These are the activations of a small neural network, seen along a few directions. Each row is one input.
Each table varies a few parts of the input and shows all the possible inputs, shuffled.
Descriptions start from the smaller parts, as in this example, which fits no table here: ring(5) and (point or ring(9) or (values(3) and line(4))).
Shared parts are said once, and a part with two or three values counts as separate values.
In the rows, zero is written as 128.

Other details of the inputs vary at random and push rows far along three fixed directions, the same in every table; ignore that.
These rows show it; all are for the same input, with only those details redrawn:
[151 131 117 124 147 112 132 112  65 115  87 177 141 103]
[154  83  98 100 119 210 105  83 119  99 116 126 134 129]
[143 111 107 124  96  98 205 109 165 126 140 156 119  97]
[131 101  99 112 102 145 125 116 159 151 166  61 107 151]
[131 151 119 135 139  54 143 142  90 158 125 124 117 123]
[138 104 100 111 114 150 113 111 133 140 147  80 114 144]
[147 126 110 110 172 164  38 113  24 128  86 109 138 147]

A family of inputs:
r1: [ 95 145 132 125 142 102  52 151  91 180 161  44  90 155]
r2: [110 136 135 135 104 161 129 150 197 137 160  86 123 155]
r3: [125  92 114  92 115 213 115  78 122  89 116 140 123 122]
r4: [152  90 110 138 113 227 119  80 142  85 107 146 119 123]
r5: [ 91 146 139 131 153 100  47 174 100 167 151  46 115 168]
r6: [129 158 130 134 154  49 133 162 115 150 117 130 151 144]
r7: [148 116 111 121  96  95 194 112 187 123 150 170 125  91]
r8: [159 143 121 136 149 116 131 112  81 113  78 192 146 116]
r9: [140 144 130 165 133  62 160 166 138 135 124 155 139 114]
r10: [126 111 116  93 126 150 109 108 143 150 152  84 125 144]
r11: [136 135 127 150  98 111 199 141 206 106 140 176 140 115]
r12: [131 105 133 137 126 219 118 110 144  83  97 144 140 128]
r13: [161  88  94 117 110 221 111  83 126  92 112 134 127 133]
r14: [155  94 110 136 108 226 110  90 142  92 113 154 119 115]
r15: [161 151 146 161 126  50 173 154 111 132 131 168 131 125]
r16: [125 111 122 115 104 103 211 127 183 113 142 160 143 100]
r17: [114 131 136 115 107 151 151 116 163 129 145 140 110 107]
r18: [123 173 138 158 147  67 143 167 123 145 113 136 141 150]
r19: [143 101 111 135  79  90 211 118 208 136 166 152 108  86]
r20: [140 114 113 133 101 131 163 134 208 128 150 112 139 154]
r21: [106 160 146 128 146  55 119 161 114 145 134 136 149 123]
r22: [131 109 105 134 107 151 128 143 179 135 158  64 124 170]
r23: [151 139 128 126 156 108 115 137  94  99  90 191 175 111]
r24: [135 107 104 107 109 140 122 114 176 155 166  68 115 159]
r25: [109 121 137 138  86 105 226 114 203 131 155 146  90  88]
r26: [138 111 114 128 103  98 204 130 183 112 136 156 143 111]
r27: [138 131 125 112 152 116 134 111  61 119  93 176 140  96]
r28: [134 109 120 121 112 232 130  87 125  95 105 145 116 122]
r29: [106 120 133 127 100 155 128 128 169 155 167  83  89 124]
r30: [146  79 139  98 110 211 102  84 126  88 138 140 149 135]
r31: [130 133 140 129 144  96 170 103  83  91  81 222 132  70]
r32: [ 97 167 151 140 146  74 152 167 106 146 117 126 125 129]
r33: [122 133 145 132 158 107 134 130  88  88  81 191 151 101]
r34: [109 132 123 121 157  99  64 145  89 183 157  32  98 156]
r35: [169  83 104 132  98 199 143  85 155  84 111 185 130  92]
r36: [109 111 120  99  98 144 115 110 180 151 186  75 109 134]
r37: [101 152 141 129 144  55 142 155 103 145 127 126 139 124]
r38: [108 101 122 114  99 142 115 116 168 154 180  75 101 124]
r39: [122 115 154 124  92 162 138 134 171 138 177  78 103 158]
r40: [124 130 125 142 152  89  89 164 122 157 144  56 126 161]
r41: [137 131 154 112 168 161  44 125  30 106 103 129 142 156]
r42: [123  99 136 118 119 217 106 115 146  90 109 150 143 116]
r43: [156 142 114 126 175 170  23 123  40 121  87 128 140 149]
r44: [113 171 148 163 136  80 136 155  99 162 124 136  97 110]
r45: [140 149 132 153 149 126 141 137  85  96  78 186 153 122]
r46: [137 119 108 141  97 161 164 107 152 121 133 130 105 128]
r47: [129 123 132 112 185 167  18 140  42 121  93 117 163 138]
r48: [143 135 119 147  88 114 204 115 195 119 145 177 112  98]
r49: [123 148 141 127 145 131 146 114  66 112  84 187 125  95]
r50: [118 157 138 124 153  56 125 167 116 148 133 134 149 125]
r51: [113 155 131 163 148 109  61 180 112 167 145  50 114 177]
r52: [137 137 132 154 176 171  54 137  62 104  77 125 149 152]
r53: [ 96 174 154 142 132  59 152 178 149 160 147 116 124 130]
r54: [115 138 137 132 125 167 122 140 161 131 126 103 135 162]
r55: [151  80 111 113 121 204  91 109 148  88 117 142 157 124]
r56: [129 174 131 155 141  68 144 143 107 158 117 136 115 139]
r57: [ 99 156 143 128 133  40 157 157 147 161 148 116 140 135]
r58: [133 161 144 139 150 134 141 114  78 116  75 196 134 109]
r59: [120 133 144 159  94 115 204 145 194 116 133 176 126  94]
r60: [127  86 114  91 111 213 113  72 125  98 124 135 134 116]
r61: [150 134 131 156 156 111 134 137  95  95  78 184 157 112]
r62: [130 144 141 113 144  98 168  99  86  97  79 231 146  84]
r63: [127 158 134 122 138  40 167 138 116 149 132 173 130  87]
r64: [137  90 118  86 135 210  94 100 139  96 115 133 171 142]
r65: [107 119 130 112  99 129 153 134 205 117 164 121 133 133]
r66: [114 136 128 130  97 166 131 125 185 150 168  83  93 143]
r67: [107 111 121  97 105 141 121 105 172 158 174  67 114 149]
r68: [ 93 139 139 129 150 102  44 169 102 174 159  41 125 162]
r69: [149 152 165 152 141 129 146 129  74 101  93 198 140 113]
r70: [102 163 147 125 149  57 136 158 117 141 118 137 141 140]
r71: [158  97 128 120 111 153 107 122 140 126 160  90 131 162]
r72: [ 97 136 130 124 147  98  63 139  92 180 160  33  98 154]
r73: [121  96 114 111 101 147 121 118 172 155 180  75 104 123]
r74: [ 95 172 153 139 133  56 169 169 151 162 137 118 126 138]
r75: [115  95 121 118 120 141 122 135 179 138 165  64 127 146]
r76: [107 168 144 165 133  64 161 153 125 169 137 105  85 120]
r77: [102 115 124 107 120 155 115 130 145 118 140  89 129 153]
r78: [104 145 147 141 151  52 133 156 110 141 124 127 136 118]
r79: [164 145 150 157 141 125 142 127  78  95  94 203 145 120]
r80: [134 141 117 151 160 113  51 145  71 163 126  56 102 166]
r81: [108 132 135 111 117 163 124 113 148 146 140  96 108 142]
r82: [147 125 110 110 171 166  37 112  24 127  86 108 139 148]
r83: [155 128 152 121 147 107 138 122  71 105 108 194 155 105]
r84: [134 142 125 145 146  51 135 142 100 154 124 122 114 115]
r85: [110 118 122 104  91 127 157 110 193 131 173 119 103 118]
r86: [111 123 146 143 104 112 213 132 195 109 130 164 127  94]
r87: [140 120 113 130 121 156  97 143 167 122 144  98 142 160]
r88: [129 108 126 124 119 229 122 110 138  85 100 141 141 137]
Describe the family of inputs behind these rows.
> ring(8) and (point or (values(2) and ring(5)))
Changing only the ring(8) part turns r80 into r25. The same change can be made to r8. Which row results?
> r81
Changing only the ring(8) part turns r62 into r56. The same change can be made to r41. Which row results?
> r79
Change only the ring(5) part in r44. List by row number the other rows that result.
> r28, r58, r66, r76
Change only the ring(8) part in r54. List by row number the other rows that result.
> r6, r18, r20, r57, r64, r70, r74
Change only the values(2) part in r3. List by row number the other rows that result.
> r77
Change only the values(2) part in r68. List by row number the other rows that result.
> r38
Change only the ring(8) part in r47. List by row number the other rows that result.
> r5, r9, r42, r51, r55, r59, r68
